These are the activations of a small neural network, seen along a few directions. Each row is one input.
In each table, some parts of the input vary, and every possible input appears once, in random order.
A made-up example of a description, with smaller parts first: one of 3 separate values, together with either a single point or one of 11 places along a line or (one of 5 places around a ring, together with one of 6 places along a line).
Shared parts are said once, and a part with two or three values counts as separate values.

Other details of the inputs vary at random and push rows far along three fixed directions, the same in every table; ignore that.

Rows:
r1: 9	-13	12	8	-3	28	-4	18	-4	-5	24
r2: 26	9	40	27	-21	30	53	-36	-31	-70	-51
r3: 17	6	29	39	-17	42	55	-50	-20	-73	-28
r4: 14	-26	36	12	-17	3	3	13	-33	93	62
r5: 11	-4	-7	-5	2	-25	-6	3	-9	13	-11
r6: -22	12	2	-12	14	-7	-3	5	35	-78	-29
r7: -48	19	-49	-77	37	-66	-27	31	69	4	9
r8: -1	-25	-11	0	34	32	-66	48	22	-18	11
r9: 28	15	28	34	-27	-6	44	-39	-51	35	-7
r10: 27	-38	18	30	18	53	-74	71	21	-23	30
r11: -24	27	-26	10	-53	5	23	-49	24	-24	-70
r12: -28	9	-22	-27	33	22	-16	15	37	-78	-24
r13: -8	42	-15	21	-6	-21	47	-57	0	-53	-40
r14: -11	12	-13	-44	1	-46	30	-28	-3	25	-10
r15: -41	-4	-34	-49	35	-38	-38	39	68	-9	24
r16: 9	-25	12	-3	-13	14	7	7	-54	87	50
r17: -15	34	-8	-17	-18	-39	62	-46	-23	49	13
r18: 14	-72	49	44	-45	100	-68	84	37	-27	-7
r19: 29	-48	17	26	8	29	-59	59	-9	60	61
r20: -28	10	-40	-38	34	-54	-38	27	51	1	0
r21: -8	28	-26	-10	2	-24	15	-40	-2	14	3
r22: 23	-28	29	33	-10	57	18	1	-39	-17	5
r23: -23	24	-55	-40	23	-33	-1	-13	5	39	6
r24: -19	17	-24	-17	18	-37	-17	1	23	33	17
r25: 12	-24	18	0	-18	8	-6	18	-37	82	64
r26: 18	6	11	17	12	19	-12	1	16	-89	-55
r27: 22	5	17	32	-16	0	15	-9	-31	48	20
r28: 3	4	-20	10	3	5	14	-24	-24	1	-7
r29: 28	12	34	42	-25	0	38	-39	-52	32	-8
r30: -23	7	-19	-41	12	-51	9	2	22	36	13
r31: 15	-4	16	22	12	25	-32	23	11	-91	-47
r32: -6	14	3	-25	-10	-28	33	-35	-18	2	-19
Description of these inputs: one of 2 separate values, together with either a single point or (one of 3 separate values, together with one of 5 places along a line).
- The inputs of r19 and r3 match in every part but the choice among 2 separate values. If r9 is changed in the same way as r19 into r3, which row does it become? => r7
- Change only the choice among 2 separate values in r20. List by row number the other rows that result. => r30
- Change only the choice among 3 separate values in r22. List by row number the other rows that result. => r12, r16

Rows:
r33: 25	-7	36	45	7	53	-4	5	-14	-74	-4
r34: -27	8	-40	-30	-12	-27	5	-14	14	27	-11
r35: -14	1	-4	1	-26	-12	14	-12	11	14	-8
r36: -2	9	8	11	16	3	17	-9	5	-59	-6
r37: -20	37	-22	-11	24	-16	29	-38	2	-33	-15
r38: 27	-29	26	23	18	33	-27	42	-19	36	46
r39: 12	25	11	8	-12	-25	74	-64	-42	29	11
r40: -1	-9	10	26	-19	34	-8	7	2	-3	-13
r41: 34	-23	34	30	2	37	-17	28	-28	17	42
r42: 3	-29	12	-11	-15	4	-30	47	14	54	25
r43: 3	-2	5	11	22	16	-8	14	-10	-7	16
r44: 8	-21	18	8	-19	30	-10	7	-3	-12	-17
r45: 6	14	5	-2	-45	-10	63	-66	-41	41	-23
r46: 1	20	16	23	14	14	33	-32	6	-98	-31
r47: 22	-23	25	5	9	15	-2	15	-39	22	30
r48: 14	-20	4	9	-32	14	7	-5	-20	55	8
r49: 25	-20	52	41	-36	47	12	5	-19	-17	-20
r50: -1	11	-1	12	-33	4	31	-35	-16	44	-10
r51: -15	37	-15	-38	4	-62	61	-54	-32	56	15
r52: 16	-11	27	3	7	1	9	17	-31	31	33
r53: -8	17	7	21	-25	17	30	-33	29	-83	-55
r54: -34	24	-37	-25	-9	-27	9	-27	23	23	-17
r55: 11	-29	15	21	-19	41	-45	44	22	-2	10
r56: 6	-30	-6	-11	27	3	-35	45	-8	34	45
r57: -9	0	1	-2	-17	15	6	-11	8	-45	-40
r58: -10	8	3	10	-28	-4	26	-30	9	-6	-21
r59: 20	-33	29	34	-34	43	-28	26	-11	33	20
r60: 1	0	16	-1	36	22	-17	33	31	-102	-17
r61: -14	-9	-23	-32	28	-26	-43	44	12	47	58
r62: 15	-15	27	40	-39	42	-2	2	-13	-4	-6
r63: 5	22	-45	-18	19	-87	-56	14	20	80	-9
r64: -44	22	-70	-71	57	-51	-27	17	58	-30	2
r65: -13	0	-14	-31	43	-4	-28	24	27	-59	-4
r66: 6	38	-37	-4	78	-55	-67	28	50	-85	-46
r67: -16	-15	-34	-41	48	-18	-50	47	32	4	33
r68: 0	23	-10	-25	10	-25	44	-43	-28	5	-2
r69: -13	-15	-24	-20	-13	-13	-16	9	9	55	11
r70: -18	27	-3	-10	-33	-25	52	-46	-10	10	-30
- The inputs of r61 and r62 match in every part but one. If r56 is changed in the same way as r61 into r62, which row does it become? => r34
- What is each input in this table made of? => one of 2 separate values, together with either a single point or (one of 3 separate values, together with one of 6 places around a ring)
- Change only the choice among 2 separate values in r53. List by row number the other rows that result. => r39

Rows:
r71: -12	-21	6	-16	-1	-6	-51	63	36	26	19
r72: 27	1	29	52	-9	43	18	-25	-44	-32	-17
r73: 6	1	5	-6	41	-6	-24	30	22	-64	-1
r74: -25	43	-28	-27	17	-33	35	-49	5	-64	-52
r75: 8	36	-5	3	13	-25	27	-43	-21	-11	4
r76: -48	40	-26	-47	41	-6	51	-36	27	-103	4
r77: -36	22	-26	-12	8	-7	-33	19	63	-55	-24
r78: 8	-18	14	5	-26	-3	-34	38	-6	100	52
r79: 0	16	-21	-15	24	-51	22	-15	-20	85	45
r80: 8	13	2	-16	-33	-21	57	-51	-49	57	-14
r81: 30	-46	33	9	-30	7	-8	28	-26	64	34
r82: -1	22	-11	13	-13	20	21	-39	-8	-39	-42
r83: 0	37	1	-15	24	-33	43	-34	-2	-61	-28
r84: 0	-7	-5	13	-6	21	-29	8	33	-69	-19
r85: -10	-13	9	-12	-9	-10	-29	42	23	34	14
r86: -19	-3	-31	-34	-6	-45	1	-10	18	50	14
r87: 9	6	-1	16	-10	36	-9	-9	0	-49	-32
r88: 22	-3	26	14	-26	25	34	-23	-33	-16	-35
r89: 31	-18	66	41	-46	33	26	0	-36	22	-5
r90: 45	-8	46	62	8	47	2	4	-35	-41	10
r91: -49	10	-68	-56	59	-43	-56	42	65	-7	6
r92: 2	3	4	-1	44	-2	-20	20	25	-57	-2
r93: 23	23	30	13	8	-9	53	-40	-33	-46	-21
r94: -20	4	-38	-23	-4	-32	-13	-5	25	27	14
r95: 20	25	20	11	3	-23	56	-51	-43	-2	-5
r96: -36	38	-47	-20	1	-28	16	-48	45	-74	-46
r97: -25	-24	-44	-40	25	-17	-94	74	76	-11	29
r98: 22	14	16	29	21	18	-5	-3	-6	-69	-4
r99: -38	45	-26	-8	-4	-16	10	-29	43	-59	-44
r100: 5	-17	4	-21	15	-14	-19	35	-10	32	19
r101: 1	-10	30	15	-19	17	-10	20	10	-10	-11
r102: 10	44	-4	7	5	-30	49	-61	-35	-1	1
r103: 39	-56	42	22	4	33	-46	65	-38	62	49
r104: -57	13	-45	-67	8	5	27	-18	26	-24	9
r105: -12	30	-11	-21	12	-23	35	-33	-5	-55	-44
r106: -31	16	-52	-40	12	-24	-23	-4	29	13	-7
r107: -8	-1	13	31	-5	32	-15	20	35	-44	-26
r108: -2	0	-22	-15	-24	-31	2	-17	-6	65	27
r109: -11	-4	-15	-38	-15	-45	12	-9	7	43	8
r110: 13	2	2	27	-39	-9	57	-56	-38	60	4
r111: -10	23	8	2	-35	-26	50	-49	-18	58	-9
r112: 2	13	-7	-16	27	-41	14	-11	-10	35	24
r113: 15	15	35	48	-43	32	25	-32	-20	-20	-22
r114: 35	-42	48	55	-24	58	-8	13	-8	-37	-11
r115: 14	-45	22	14	-1	35	-52	55	33	-51	-4
r116: 14	-18	11	3	3	-5	-2	4	-38	73	30
r117: 2	-52	40	22	-15	92	0	32	8	-71	28
r118: -14	47	-18	-13	33	-36	41	-49	11	-69	-34
r119: -47	27	-45	-33	9	-44	-9	6	56	19	-7
r120: -3	-17	26	4	-4	55	42	-10	-42	-11	36
r121: -23	-4	-36	-55	11	-31	-30	20	25	34	1
r122: -5	-32	-14	-25	14	6	-56	50	24	39	17
r123: -16	33	2	4	-27	-20	50	-50	-1	6	-32
r124: 6	-4	-8	-4	11	-2	-27	18	-14	32	25
r125: -32	4	-53	-34	5	-47	-9	0	38	40	12
r126: 17	-6	13	36	6	27	9	-2	-27	-1	-4
r127: -5	19	-5	6	15	2	21	-26	-4	-58	-38
r128: 1	-2	-18	-6	-11	-1	-8	-6	-16	52	11
r129: -7	-18	-3	5	9	19	-31	25	50	-75	-27
r130: 21	-2	14	28	-3	24	-5	-4	-33	-6	3
r131: 4	-40	-7	2	14	30	-62	63	21	35	22
r132: 37	-34	46	42	-19	67	-10	20	-26	-32	-23
r133: 27	-25	53	72	-27	67	-8	27	-6	-18	-9
r134: 1	15	19	36	-26	25	13	-15	2	-26	-23
r135: 4	0	13	-1	16	10	-1	8	-1	-60	-29
r136: -5	13	13	8	-33	-15	37	-31	-15	50	-5
r137: 15	-38	5	-8	-9	7	-25	31	-23	104	39
r138: 24	-50	24	9	0	46	-58	67	1	6	11
r139: 8	12	-4	21	-21	16	43	-46	-29	17	-27
r140: -5	11	-23	-16	35	-40	-4	4	4	47	36
r141: 8	-53	3	-8	17	33	-80	84	25	26	25
r142: -6	43	-20	4	-6	-22	53	-71	-37	1	-22
r143: 2	-22	-2	21	-4	19	-17	14	24	-17	-4
r144: 15	-27	12	3	-25	-7	1	5	-15	45	19
r145: -2	-3	-7	-33	-11	-19	10	-7	-13	42	-6
r146: 22	3	42	54	-41	43	11	-11	-19	-21	-15
r147: 17	-36	13	30	24	41	-48	58	-1	0	20
r148: 3	19	-11	-35	13	-70	32	-25	-35	91	43
r149: -47	19	-76	-72	29	-45	-56	24	61	2	-2
r150: -20	-2	-35	-25	27	17	-73	44	61	-73	-24
r151: -1	49	-16	7	14	-37	69	-70	-26	-2	-12
r152: 27	-22	29	49	12	62	-34	33	-11	-56	-6
r153: -4	-38	-9	-25	3	-14	-52	56	34	30	29
r154: 1	-5	-16	-1	-24	-21	6	-17	-11	62	26
r155: -30	-2	-36	-55	11	-46	-21	20	53	-13	-7
r156: 12	8	10	24	35	17	-20	15	11	-72	-2
r157: 41	-21	49	43	-16	35	21	-5	-64	14	3
r158: 13	8	2	-32	9	-62	32	-14	-42	98	48
r159: 7	16	-10	10	-29	-6	57	-60	-47	67	-10
r160: -9	18	-22	-12	14	-13	-11	-11	-2	-11	-4
r161: 3	-25	58	29	-44	74	48	-5	-35	11	37
r162: -10	7	-14	-13	19	-16	2	-5	-1	0	-8
r163: 23	-12	7	4	16	-19	-16	17	-34	96	71
r164: -22	26	1	-15	-11	-16	17	-7	32	-55	-45
r165: -5	-3	26	6	-10	17	-11	29	31	-56	-31
- What is each input in this table made of? => one of 5 places along a line, together with either a single point or (one of 3 separate values, together with one of 6 places along a line)
- The inputs of r83 and r165 match in every part but the place on the line of 5. If r73 is changed in the same way as r83 into r165, which row does it become? => r71
- The inputs of r106 and r99 match in every part but the place on the line of 5. If r131 is changed in the same way as r106 into r99, which row does it become? => r107
- Change only the choice among 3 separate values in r153. List by row number the other rows that result. => r115, r144
- Change only the choice among 3 separate values in r93. List by row number the other rows that result. => r83, r158

Rows:
r166: 10	44	8	48	-1	11	52	-58	-20	-51	-45
r167: 23	-42	55	31	20	54	-46	72	7	-94	-25
r168: 24	-62	21	6	5	26	-37	63	3	33	60
r169: 49	-18	41	39	-3	20	-8	12	-50	33	-4
r170: -8	26	25	12	-12	22	56	-40	-13	-57	-15
r171: -19	-45	-49	-46	59	-5	-116	110	43	66	64
r172: -14	8	-7	-47	-11	-23	40	-28	-38	72	31
r173: 0	38	2	46	0	23	54	-63	-21	-53	-36
r174: 1	3	-19	-8	-16	-16	15	-36	-38	71	48
r175: -35	2	-33	-37	-76	-30	21	-35	-2	124	-19
r176: 1	-36	30	31	-87	34	-8	19	-3	119	14
r177: 9	14	-21	-9	4	-32	17	-30	-44	91	12
r178: 32	-47	50	40	12	45	-50	64	23	-101	-11
r179: -49	16	-58	-54	52	1	-57	35	61	-76	-11
r180: -24	59	-18	8	-6	6	57	-69	-9	-56	-25
r181: 45	-43	49	47	13	27	-64	84	-9	49	44
r182: -56	42	-41	-63	37	-83	2	2	60	-28	-17
r183: -3	18	-1	-17	25	6	-36	28	27	-87	-39
r184: 39	-49	50	29	-9	60	10	31	-43	21	26
r185: -15	20	-1	-12	3	-31	49	-37	-9	35	7
r186: -15	31	-7	-17	-15	-14	66	-74	-8	-61	-24
r187: -13	9	-2	28	-90	20	46	-68	13	-30	-76
r188: -45	35	-81	-69	61	-85	-60	22	97	-69	-32
r189: -12	4	4	-11	42	8	-80	77	69	-84	-5
r190: 46	3	45	49	-23	32	12	-18	-28	-72	-26
r191: 5	10	18	11	4	20	55	-46	-22	-58	-48
r192: -59	22	-64	-84	31	-81	1	21	46	70	48
r193: 38	-39	11	39	-9	22	-12	3	-44	76	51
r194: 50	-55	52	45	-12	43	-1	16	-33	23	32
r195: -8	30	-57	-32	4	-80	26	-58	-15	95	21
- What is each input in this table made of? => one of 3 separate values, together with either a single point or one of 9 places around a ring
- The inputs of r169 and r181 match in every part but the choice among 3 separate values. If r171 is changed in the same way as r169 into r181, which row does it become? => r173
